Each row below holds a small network's activations on one record, seen along a few directions.
Each row is followed by the record's values for the fields G, D, U, K, H, L, B.
Not every record has every field; a missing one is left out.
In the rows, 128 means zero.
[143  95  45 135 245 185 125 195  81  62 131  91  54 152 121 168 128 140
  99 116 122 121  64 142 124  61 176 163 108 147  79 103] | G is g2, D is d3, U is u5, K is k3, H is h1, L is l4, B is b1
[107  23 145  88  98 104 153 149  58  93  93 151 162 151 135 160 121 112
 194 121 138 111 109  67 123  93 214  87  86 141 108 168] | K is k3, B is b2
[101  35 196  91 129  85 173 150  63  98 102 154 174 154 112 173 154  72
 165 119 138 112  94  62 107  80 165  77  80 107  84 184] | K is k2, B is b2
[217  75 156 125 104  99 118 151 153 133 101  52 126 132 127 122 105  77
 122 160 108 127 141 142 187 142 104 119  92 115 103 192] | G is g2, D is d1, U is u1, K is k2, H is h1, L is l1, B is b2
[116 141 123 107 170 184  84 151  81 106 140 118 132 147 154 185 127 155
 185 151  86 150 132 124 137  95  90 187 155 140 105 145] | G is g2, D is d1, U is u4, K is k3, H is h2, L is l3, B is b2
[190 131 102  88 150 149 129 154 109  96 162 112 139  90 164 102 144 101
  56 179  34  86  94  93 145  97 147 109 195 190 118 144] | G is g2, D is d2, U is u4, K is k3, H is h1, L is l4, B is b2
[ 87 142 116 155 126  78 111 119 114 117 146 121 188 135  87 116 126 133
 118  77 115  62 117  94 167 197 140 157 103 106 172  70] | G is g1, D is d3, U is u1, K is k3, H is h1, L is l5, B is b1
[103  41 193  93 145 111 173 138  44 137  74 165 181 176 131 134 120 132
 135  95 128 138  80  68 121 124 154  83  98 132  94 168] | K is k1, B is b2
[128 219 150  99 170  59  89 203 173 168 161 132  83  84  69  96 180 131
 159  90 151 226 184  47  89 159 174  96 120 119  94 155] | G is g3, D is d4, U is u3, K is k1, H is h3, L is l3, B is b1
[188 159 161 152  90  92 134 138 157 101 107 121  83 166 119 142  96 113
 137  84 130  99  95 118 168 155 135 143 154 133 140  95] | G is g2, D is d3, U is u1, K is k3, H is h1, L is l5, B is b1
[220  50  77  98 243 142 149 136 118  79 121 104  45 140 143 147  93 157
  90  86 122  97 116 118 157 101 128 121 137 145  84 112] | G is g2, D is d3, U is u5, K is k3, H is h1, L is l4, B is b2
[143  88  71 164  30  92 144  97 127  90 139 176 116 150 159 151 128 171
  67  57  51 150 136 106  89 159 113 122 142 110 138 134] | G is g1, D is d3, U is u1, K is k3, H is h4, L is l2, B is b2
[106  29 185 103 128  80 167 150  81  93 116 152 177 148 117 166 158  73
 172 133 141 103 108  72 106  73 165  75  79 107 103 189] | K is k2, B is b2
[103 128 131 142  84 118 128 100  92 130 207 131  85 140 144 155  70 136
 115 168 165 128 143  86 113  94 128 180 120  92 154 223] | G is g1, D is d5, U is u4, K is k2, H is h4, L is l3, B is b2
[106  19 144  89  90 114 146 151  50  88  94 148 172 164 140 149 121 112
 203 128 144 114  99  72 119 100 218  83 101 150 116 160] | K is k3, B is b2
[144 102 124 109 107 131  60 101 100 125 201 106 226 135 125 153 132 153
 155  82 142  82 121  81 139 198  92 130 139 107 165  72] | G is g1, D is d5, U is u1, K is k3, H is h4, L is l5, B is b2
[188 167 123  50 175  41  78 199 147 203 148 147 134  98 136 132 150 161
 155 171 112 181 131  90  73 209 145 172  60 183  96 210] | G is g2, D is d4, U is u3, K is k1, H is h3, L is l3, B is b2
[118 121 130 135 181  46  80 166 180  94 122 109  95  57  69 143 206  41
 153  31 175 195 152  52 121 124  65 136  97 134 149 218] | G is g3, D is d4, U is u3, K is k2, H is h5, L is l1, B is b1
[172 125 107 108 152 118 107 165  82  95 115 106 146  63 146 107 136 113
  99 156  37  50 109  85 124  97 137 107 177 147 140 133] | G is g2, D is d2, U is u4, K is k3, H is h1, L is l4, B is b2
[206  83  57 134 177 146 163  84 138 106 129  47  65 133 143  74  99 146
 122 110 115 107  63 113 184 153 122 149  81 182  98 161] | G is g2, D is d5, U is u3, K is k3, H is h1, L is l4, B is b2
[ 78 117 176 128 142 173  71 102  51 184 158 151 109 134 160 109  86 126
 116  76  95  99 139  77 149 128 138 174 145  92 145 151] | G is g1, D is d5, U is u4, K is k1, H is h4, L is l3, B is b2
[ 33  97 194 117  96 121  90 126 189 153  96  59 133 102  88 102 182  94
 119 176 110 220 187 112 141 132 107 103 218 134 202 127] | G is g3, D is d2, U is u4, K is k2, H is h2, L is l5, B is b1
[145 139 131 141 174  87  65 121 113 157  83 108 169  99 122  92 131 142
  52 182 101 108  72 105 101  98 117 107 132 131 127 127] | G is g2, D is d2, U is u4, K is k1, H is h1, L is l4, B is b1
[169 156 141 158  76  81 120 151 170 106  93 124  80 194 114 149  95 115
 145  95 138 111  91 131 139 135 138 138 166 126 150 108] | G is g2, D is d3, U is u1, K is k3, H is h1, L is l5, B is b1
[132 164 144 156 149 139 109  95 149 116  58 140 121  82  67 148  77  68
 184 152 125 141 145 131 139 182 164 128 106 152 154 205] | G is g2, D is d5, U is u4, K is k2, H is h3, L is l5, B is b1
[202 153 122 113 129  37  67 176 174 204 203 147  71  99  78 134 148 119
 193  94 107 163 143  90 150 182 187  90 120 164 109 161] | G is g2, D is d4, U is u3, K is k3, H is h3, L is l3, B is b1
[112  31 148  77  95 124 143 154  40  92  89 147 155 158 140 151 123 104
 198 117 136 105 101  62 132 100 226  88  94 157  97 157] | K is k3, B is b2
[167  75 162 146  65 117 131 175 107 160 131  16 153 134 128 172 149 154
  91 192 128 152 184 148 175 169 114  89  98  71 112 149] | G is g1, D is d1, U is u1, K is k2, H is h4, L is l1, B is b2
[121 137 134 134 164  48  60 176 145 139 140 181 131 143  75 131 135 103
 141 159 129 124 152 189  99 156 140  56 156 106 161 170] | G is g2, D is d2, U is u4, K is k2, H is h3, L is l3, B is b1
[152  74  95 204  84 119  84 168  78 190 137  39 180 146 123 130 153 175
 149  95 124 112 156 110 148 189  97  91  90 103 155 122] | G is g1, D is d1, U is u1, K is k3, H is h4, L is l1, B is b2
[153 141 111 144  90 103 168 157 153  66 161 103 107 155 103 116  51 120
  99 135 147 154 136  68  94 145  81 171 109 153  91 135] | G is g3, D is d3, U is u1, K is k3, H is h1, L is l5, B is b2
[141 128 117  71 171 154 111 141 102 147  85  64  90 148 177 158 165 194
  89 120 186 102 159 146 163  96 176 117 108  41 199 133] | G is g1, D is d5, U is u3, K is k1, H is h4, L is l1, B is b1
[121 160 170  83 149 156  92 150  96 149 153 105  87 124 192 132 111 215
 159 129 103 115 151 100 148  83  93 161 185 108 179 174] | G is g1, D is d1, U is u4, K is k1, H is h2, L is l3, B is b2
[232 137 130  97 113 202 113  95 187 140  71 151 162 150 101  98 117 152
 192  89 157 114 109 130 128 121 139 125 172  69  96 116] | G is g2, D is d5, U is u1, K is k1, H is h4, L is l5, B is b1
[ 73 127 155 147 120 132 142  90 116 102  89 206 109 148  85  93 128 223
 100 120 177  78  95 164 148 143 105  88 137 123 112 169] | G is g1, D is d4, U is u2, K is k1, H is h5, L is l2, B is b1
[131 146 142 160 106  72 137 131 146  82  65 134 101 125 134 159  69  96
 147 106 145 105  90 133 148 166 120 154 137 116 151 113] | G is g2, D is d3, U is u1, K is k3, H is h1, L is l5, B is b1
[132  75 190  66 102 116 103 142 114 161 113  59 163 124 121  98 119 183
 173 118 170 105 118 142 163 115  86 152 230  30  97 158] | G is g1, D is d1, U is u1, K is k1, H is h2, L is l5, B is b2
[168 133 104 161 125  66 181  66 133 138 147  93 146 117 120 144 145 125
 131 169 209 162 205 147  34  78 165 151 157 121 114 112] | G is g3, D is d3, U is u4, K is k2, H is h4, L is l4, B is b1
[110  99 144 155 203  88  85 190 219 154 110  88 104 170 164 166 187 108
 155 154 158 100 105 186 118 110 128 157  96 148  90 147] | G is g2, D is d2, U is u3, K is k2, H is h3, L is l1, B is b1
[131 112 120 127 104 139 166 139  70  95 115  96 119 131  93 157 184 144
 139 137  91 126 133 107  50 165 133 125 119 107 212 100] | G is g1, D is d3, U is u4, K is k3, H is h4, L is l4, B is b2
[124 155 150  98 102 120 126 172 108 108 215 132 139 124 142 117 141 101
 101 163  78 111 162 179 111 150 191 150 105  72 157 196] | G is g1, D is d3, U is u4, K is k2, H is h1, L is l3, B is b2
[ 93 103 104  95  61 108 162 109 154 127 104 208  87 133 114 132 127 184
 132 137 126  84 176 103 129 116 136 126 116 196 103 191] | G is g1, D is d4, U is u2, K is k3, H is h5, L is l2, B is b2
[128  77 146 160 133  70 150 122 135 149 130 139 107 127 228 129  58 138
 203 128 109 149  95 135 164 218 156  80 104 138 114 117] | G is g2, D is d2, U is u3, K is k3, H is h1, L is l3, B is b2
[128 160 156 171 111 158 141  70 109 129 103 118 153 132 104 143  54 101
 200 123  38 136 130 122 111 143 103 145  93  94  79 151] | G is g2, D is d5, U is u4, K is k2, H is h4, L is l3, B is b2
[115 159  62 122 137 115 105 118  82 121 148  60 152  62 153 112  80  88
 145 169 123  79  54 132 110  61 153  81 190 166  96 117] | G is g2, D is d2, U is u4, K is k3, H is h1, L is l4, B is b1
[129 147 160 136 118 112 112 148 120 108 133 152 170 126 121 135 159 140
 129 192 153 138 113 184 119  73  97 160  63 176 122 105] | G is g2, D is d4, U is u2, K is k2, H is h5, L is l2, B is b1
[166  86 197 130 112 103 135 165 157 106 160 117 122 127  98 111  68  77
  99 152 138 107 166 119 106 134  93 159 128 102 110  97] | G is g3, D is d3, U is u1, K is k2, H is h1, L is l5, B is b2
[140 138 186 119 112 182 107 158  85 177 151  59 125 142 140 149  98 216
 160 149 163 100 142 107 154 161 119  83 156  74 104 159] | G is g1, D is d1, U is u4, K is k1, H is h4, L is l5, B is b2
[128 103 182 151 114 111 196  59 120 149 145 131  80  76 150 120 162 174
 131 153 185 103  90  95 173  92 169 102 179 128 170 115] | G is g1, D is d4, U is u2, K is k2, H is h4, L is l4, B is b1
[163  83 165 154 111 126 130 149 136  94 183 138 123 164 122 114  64  98
  75 124 157 124 137  88 136 173  76 153 156 174 126  65] | G is g3, D is d3, U is u1, K is k3, H is h1, L is l5, B is b2
[149 126  57 223 108 201 125 203  88 147 126 121 163 133 158  90 219  59
  91 104 121 155 126 146 217 134 137 105 120 114 123 158] | G is g2, D is d1, U is u1, K is k3, H is h4, L is l1, B is b1
[110  95  86  70 189 160  76 137 137 128  79 107 159 146  64 107  77 142
 113 152  85 192 155 183  92 210 111 144 150 157 187 208] | G is g2, D is d3, U is u4, K is k1, H is h5, L is l5, B is b2
[168 195 185 132 133 148 112 157 112 121 109 184 139 108 109 125 150 180
 105 173  88 132  91 156 113 138 140 111 101 166  77 106] | G is g2, D is d2, U is u2, K is k1, H is h3, L is l2, B is b1
[ 94  38 208  89 149 100 163 142  52 141  86 156 171 178 125 130 133 109
 113 100 146 140  87  72 109 104 142  96  86 103  94 188] | K is k1, B is b2
[133  78 101  78 119 160 106 163 143 155 117 123 225 124 142 145 165  81
 183 150 100 128 145 169 135 105  62 162 190  91  76 153] | G is g2, D is d1, U is u1, K is k2, H is h2, L is l5, B is b2
[115 152 161 130 123 132 181  80 109 143 112  90  66  83 126 118 150 137
 148 153 137 166 135  42 177  78 186 104 158 164 145  39] | G is g3, D is d4, U is u2, K is k3, H is h4, L is l4, B is b1
[141  75 118 200 152  78  67 171 149 188 171 180 106 154 195 131  97 172
 153 119 105 164 108 142 146 160 187  74 109 119 149  59] | G is g2, D is d2, U is u3, K is k3, H is h1, L is l3, B is b1
[128  95 164  93 134 142 101 120 165 124  38 109 190 129 148 143 173 164
 152 126 141 173  95 163 211 124 105 178 242  75  68 136] | G is g2, D is d1, U is u1, K is k1, H is h2, L is l5, B is b1
[146 123 119  89 157 168 105 166 122 155 123 142 135  96 125 152  65  73
 133 204 111 137 176 155 105 183 123 143 119 187 167 177] | G is g2, D is d5, U is u4, K is k2, H is h3, L is l5, B is b2

Which values does each new row have?
[123 106 121 131  78 159  93 161 142 100  93 129 118  39 105 187 152 125
 140 120 170 170 177  83 199 135 103 175 232 119  48 137] | G is g3, D is d1, U is u1, K is k3, H is h2, L is l5, B is b1
[171  78 121 189 144  95  99 149 177 193 205 180  82 173 183 136  89 178
 150 116 121 172  97 150 149 157 192  52 124 129 115  79] | G is g2, D is d2, U is u3, K is k3, H is h1, L is l3, B is b1
[168 143 129 141 116 151 166 109 128 132 193 134 124 168  99 161  87 100
 154 162  84 159 143 121  96  92 103 164 108 107 103 201] | G is g2, D is d5, U is u4, K is k2, H is h4, L is l3, B is b2
[103 135 145  80 141 112 134 120 168  92 180 104 189 168 138 147 144 115
 101 131 128  79 142 149 129 154 178 182  81 103 101 157] | G is g1, D is d3, U is u1, K is k2, H is h1, L is l5, B is b2
[172 170  97 129  99 107 176 116 125 101 128 139  89 145 167 165 171 146
  86  93  28 181 105 165 131 132 112 128 124  98 134  61] | G is g2, D is d3, U is u1, K is k3, H is h4, L is l2, B is b1
[186  81 105 143 141 162  84 126 189 138 127 193 189 122 117 145 155  92
 149 125 142  97 142 138 138 110 122 137 133  72 178 111] | G is g2, D is d5, U is u1, K is k2, H is h4, L is l5, B is b1
[ 94 169 110 108 146 114 111 122  44  85 184 129 117 174 153 163 103 171
 143 181 112 123 119  55 154 162  91 126 100  93 172 147] | G is g1, D is d5, U is u4, K is k3, H is h4, L is l3, B is b2
[109 176 158  98 142 173 126 152 176 126 120 132 115 141 120  70 111  94
  77 137 138 122 154 119 130 147 144 128 118  96  99  66] | G is g3, D is d3, U is u1, K is k1, H is h1, L is l5, B is b1
[ 79 129  94 214 110 223 174 184  80 164 184  63 174 126 146 162 199 135
 162 155 151 103 121 138 149 225  60  29  85  97 112 109] | G is g1, D is d1, U is u1, K is k3, H is h4, L is l1, B is b2
[ 77 129 126 153 204 102  98 107  85 137  75  97 152  67  71 110 129 130
  87 102 118  94 124  99  88 128 109  66 151 111 129 105] | G is g3, D is d2, U is u4, K is k1, H is h1, L is l4, B is b1
[187 149  97 139 157  99 134  42 138 140 115 110 109 166 154 131 177 120
 113 155 161 134 142 158  89 125 149 142 159 141 118 133] | G is g2, D is d3, U is u4, K is k2, H is h4, L is l4, B is b1
[108 157 169  99 119 178  80 120  86 127 189 116  79 130 199 105  99 151
 102 118 109 122 151  90 138 105 138 147 141  72 170 167] | G is g1, D is d5, U is u4, K is k1, H is h4, L is l3, B is b2
[173  91 159 155  92 145 157 106 123  97 165 122 121 130 130 129 218 111
 100 146 126 109 136 146  47 151 148 144 157 112 170 156] | G is g1, D is d3, U is u4, K is k2, H is h4, L is l4, B is b2
[167 119 151 127 236  84 137 107 103  81  56  76  90 104 117 185 107 113
 153 101 186  70  82 123 125  74 141 108 125  89  67 108] | G is g2, D is d3, U is u5, K is k2, H is h1, L is l4, B is b1
[140 108 131 133 123 166 137  92  81 107 118 137 115 104 174 149 178 153
  59 106 146 144 125 127  60 175 168 167 135 149 165 186] | G is g1, D is d3, U is u4, K is k1, H is h4, L is l4, B is b2
[137 184 152 102 140 119 123 150 178 136  96 134 123 156 162 174 136  96
 107 123 112 104 127 135 143 130 153 158 116 130 140 101] | G is g2, D is d3, U is u1, K is k2, H is h1, L is l5, B is b1
[131 139 117 121 147  60  82  54 176 127 123  87 129 108 128 148 127 100
 107 144 128  80  71 108 117  77 128  21 166 125 106 174] | G is g2, D is d2, U is u4, K is k2, H is h1, L is l4, B is b1
[163 119 125 116 114  82 132 137 123 100 145 129 152 100 167 168  36 114
  91  87 133 107 149 106 160 171 113 169 149 176 175 118] | G is g2, D is d3, U is u1, K is k3, H is h1, L is l5, B is b2
[125  74 136 144 102  99 131 112 197  82 161 107 152 162 114 109 104 137
 119 139 134  84 123 162 105 159 137 179  77  91 119 145] | G is g1, D is d3, U is u1, K is k2, H is h1, L is l5, B is b2
